Each row below holds a small network's activations on one input, seen along a few directions.
In each table, some parts of the input vary, and every possible input appears once, in random order.
Descriptions start from the smaller parts, as in this example, which fits no table here: one of 6 places along a line, together with either a single point or one of 9 places along a line or (one of 2 separate values, together with one of 8 places around a ring).
Shared parts are said once, and a part with two or three values counts as separate values.

Other details of the inputs vary at random and push rows far along three fixed directions, the same in every table; ignore that.

Rows:
row 1: [-24   8  17 -45 -30 -10 -52  10  14  -1 -24 -10   5  -4]
row 2: [-31   6  13 -41 -34 -13 -55   6  14  -7 -25  -7   3  -5]
row 3: [-14   1 -20  81  39 -42  46   3   4 -10 -29 -27  -7 -25]
row 4: [ 22  -9  18  22  22  25  23  13   5  -7  10   5 -17  11]
row 5: [  0  -3 -18  62  26 -10  42  -8  -7   2 -11 -14  12 -26]
row 6: [-10 -25  -4 -25   5 -20  -7  -6 -19  26  15  -8  -3  49]
row 7: [  2  -4 -14  43   9 -12  28  -4  -4   1  -2  -6   7 -26]
row 8: [  8  40   3  -3 -24  23 -14   3  25 -22  -9  24   8 -54]
row 9: [  0 -38  -4 -30   3  -8  -7 -19 -21   9  20 -11  20  32]
row 10: [ 15  33  10  -8 -25  52 -10   2  18 -15   1  31   4 -39]
row 11: [-24   9   8 -46 -38 -10 -49   6  12  -1 -19  -8   4  -5]
row 12: [ 32 -14   9  36  22  36  44  11  -2  -7  23  13 -25  15]
row 13: [ -2  15 -12  39  24 -17  30   6  -1   7  -6   1 -13  -5]
row 14: [ -1  -4 -14  42  10   1  27  -7  -6   2  -4  -7  10 -21]
row 15: [ 17  -7  -4  24   6  12  23  -5  -3  -3  13   9   3 -13]
row 16: [31 -9  4 19 11 25 30 -1 -4  3 21 11  3 -6]
row 17: [-21 -32 -17  -5   8 -53  -7 -23 -14  13  -8 -33  30  11]
row 18: [23 -9 -1 18  9 28 29 -4 -9 -4 22 15 -1 -6]
row 19: [ -3  48   2  13 -22  12 -11  18  21 -17 -22  17 -15 -48]
row 20: [-22 -19 -11 -21  11 -38 -13 -12 -13  16   3 -13   3  42]
row 21: [-16  61  -7  25  -5 -14  -2  11  27 -19 -33   8  -8 -54]
row 22: [ 17   5  22 -82 -34  41 -45  -6   5   0  21  20  16   6]
row 23: [ 27   1   6  19  21  21  25   7  -1  -4  14  10 -17  11]
row 24: [  1   3 -15  64  30 -23  42   7  -6  -1 -13 -13 -13 -13]
row 25: [-26  25   3 -50 -31 -20 -47   3   9   4 -19  -4   6  -4]
row 26: [-46  27 -15 -20 -19 -51 -40  -4  10  -6 -35 -15  10 -16]
row 27: [ 11 -45  25 -42  -6  20 -17   5 -14  16  26  -5  -7  59]
row 28: [  1  62   6  -5 -11  17 -13  14  30 -13 -15  29 -13 -38]
row 29: [-30 -31 -22  19  15 -60   3 -11 -21  10 -15 -34   3  25]
row 30: [ 22   3   4  19  12  24  30  10  -5   4  22  15 -22  14]
row 31: [  3  40   2  -4 -29  27 -12   7  17 -15  -8  22   4 -57]
row 32: [ 43  -3  17  -3  11  53  18  10  -2  -7  34  28 -24  26]
row 33: [-47 -23 -33  33  21 -84  11 -14 -20  12 -24 -41   7  17]
row 34: [-24 -31 -17  -5  10 -39  -8 -26 -17  14 -11 -34  33  14]
row 35: [-42  25 -10 -32 -25 -38 -44  -3   9   4 -27  -3   4  -8]
row 36: [ -1 -40   1 -10  14 -13   2  -6 -13   6  11 -18  -1  45]
row 37: [ 22 -43  22 -49   0  24  -8   1 -15  17  32  -4  -5  63]
row 38: [ 28 -43  14 -54  -3  30  -6 -12 -25  20  42   3  13  48]
row 39: [ 10  37   3   4 -16  39  -6   0  21 -20  -7  24   8 -47]
row 40: [ 46 -16  32  -1  14  67  20  17   3  -9  37  28 -26  32]
Each input here is: one of 5 places around a ring, together with either one of 3 separate values or one of 5 places along a line.
Changing only the place on the ring of 5 turns row 40 into row 27. The same change can be made to row 36. Which row results?
Answer: row 11
Changing only the place on the ring of 5 turns row 23 into row 29. The same change can be made to row 17. Which row results?
Answer: row 15
Start at row 28 and move only the place on the line of 5, one step at a time. The first step leads to row 21. Which rows follow, in order?
Answer: row 23, row 3, row 4
Change only the choice among 3 separate values in row 22. List by row number the other rows that result.
Answer: row 17, row 34
Change only the choice among 3 separate values in row 18. List by row number the other rows that result.
Answer: row 10, row 15
Start at row 6 and move only the place on the ring of 5, one step at a time. The first step leads to row 35. Which rows follow, in order?
Answer: row 20, row 28, row 13

Rows:
row 41: [ -7  -9  -6 -20  -6  -9  -9  -9 -12  12   9  -1   7  16]
row 42: [-30  16 -13  31   3 -41   1  11   6  -4 -30 -14 -14 -14]
row 43: [20  6  0 19 16 21 27  1 -1  1 16 16 -6 -1]
row 44: [ -4  -7  -3 -23  -2  -6 -10  -8 -10  11   6  -3   8  15]
row 45: [-24   4 -12  32   2 -29   3  -1   4  -6 -30 -22  10 -29]
row 46: [ 21   4  -2  22   9  23  27   2  -3   1  17  16 -10  -1]
row 47: [20 -7  8 25 13 27 24  5  3 -5 10  7 -5 -3]
row 48: [23 -8  4 24 16 21 26  2 -2 -7 13  8 -5 -2]
row 49: [ -2 -17   3 -18  -4  -5 -13  -6  -4   5   3  -7  10  11]
row 50: [-22   8 -16  28   6 -38   6  -4   5  -3 -24 -17  11 -29]
row 51: [ -2 -14   0 -21  -2  -7 -10  -8  -6   3   6  -7  10  14]
row 52: [ -5  -9  -5 -22   1  -9 -10 -11  -9   7   7  -3   9  18]
row 53: [-11  71  13  -9 -30  15 -33  25  41 -29 -33  26 -21 -52]
row 54: [-28  16  -9  30  10 -42   1   9  10  -4 -31 -15 -11 -13]
row 55: [ -5 -21   4 -15  -3  -2 -13  -6  -4   0   0 -11  10  14]
row 56: [ -3 -11  -4 -20   0  -9 -10 -11  -7   6   5  -5   8  19]
row 57: [ -3 -10  -2 -21  -2  -8 -11  -9  -5  10   5  -3   8  17]
row 58: [ -1 -16   3 -18  -5  -3 -12  -5  -7   6   2  -9   9  11]
row 59: [ 15   6   8  23  18  15  24  17   2  -2   6   8 -28  13]
row 60: [ -4 -15  -1 -19  -9  -6 -10  -6  -8   8   7  -5   7  11]
row 61: [ 14  42  20 -57 -41  47 -42   8  21  -8   4  32   0 -20]
row 62: [18 -9  5 26  7 27 25  5 -2 -4 12  8 -8 -3]
row 63: [ -2 -13   0 -20  -4  -6  -9  -6  -7   8   4  -9   9  12]
row 64: [22 -6  3 24  7 24 25  5 -4 -3 15 11 -8 -6]
Describe the family of inputs behind these rows.
Answer: one of 4 places along a line, together with either a single point or one of 5 places along a line
Changing only the place on the line of 4 turns row 51 into row 63. The same change can be made to row 52. Which row results?
Answer: row 44
List by row number the other rows that have the place on the line of 4 in common with row 42.
Answer: row 41, row 46, row 60, row 62, row 64
Start at row 62 and move only the place on the line of 4, one step at a time. The first step leads to row 45. Which rows follow, in order?
Answer: row 47, row 55

Rows:
row 65: [ -1 -24   0  12  13  -8  15  -3 -11   8   3 -15   2  15]
row 66: [ 60  22  23  15  12  88  40  11   8 -11  41  49 -21  -5]
row 67: [ -1 -23  -7  14  10 -10  14  -7 -13   9   9  -7   1  15]
row 68: [-11  20   5 -34 -31  11 -34   4  12  -6  -8  13   6 -18]
row 69: [-12  25  -5  17   2 -17   1  10  13  -4 -18   3 -14 -13]
row 70: [  2 -11   2 -43 -11   9 -23 -12  -8   8  13   0   9  24]
row 71: [-14  33  10 -37 -22   2 -36  11  17  -5 -11  11 -10  -5]
row 72: [-11  27  -5  17   3 -16   2  11   8  -7 -17   1 -15 -13]
row 73: [  2 -29   2  15  14  -9  11  -2  -6   1   1 -13   1  16]
row 74: [  6 -12   3 -45 -12   4 -21  -9 -10   9  17   2  11  20]
row 75: [ -9   9   2  21   1  -6   0   7  11 -14 -18  -5   0 -25]
row 76: [  5 -19 -10   9  15 -14  17 -12 -12  10  12  -8   7  13]
row 77: [ -7   8  -2  20  -2  -6   0   5  12 -16 -19  -7  -3 -25]
row 78: [ -1 -21  -8  13   9 -10  15  -6 -16   6   8  -9   1  15]
row 79: [ -7  20 -10  18   0  -8   2  -5   8  -5 -14   1   7 -25]
row 80: [  3 -19  13 -40 -15   9 -24  -1  -4  12   8  -4   8  24]
row 81: [ -7  14  -3  19  -3  -6   1   6   6  -6 -18  -7   0 -27]
row 82: [  3 -19  -9   8  17 -13  19 -10 -14   9  11  -5   8  12]
Describe the family of inputs behind these rows.
Answer: one of 3 separate values, together with either a single point or one of 5 places along a line
Changing only the choice among 3 separate values turns row 71 into row 72. The same change can be made to row 65. Which row results?
Answer: row 81
Change only the place on the line of 5 in row 80. List by row number the other rows that result.
Answer: row 67, row 73, row 76, row 79
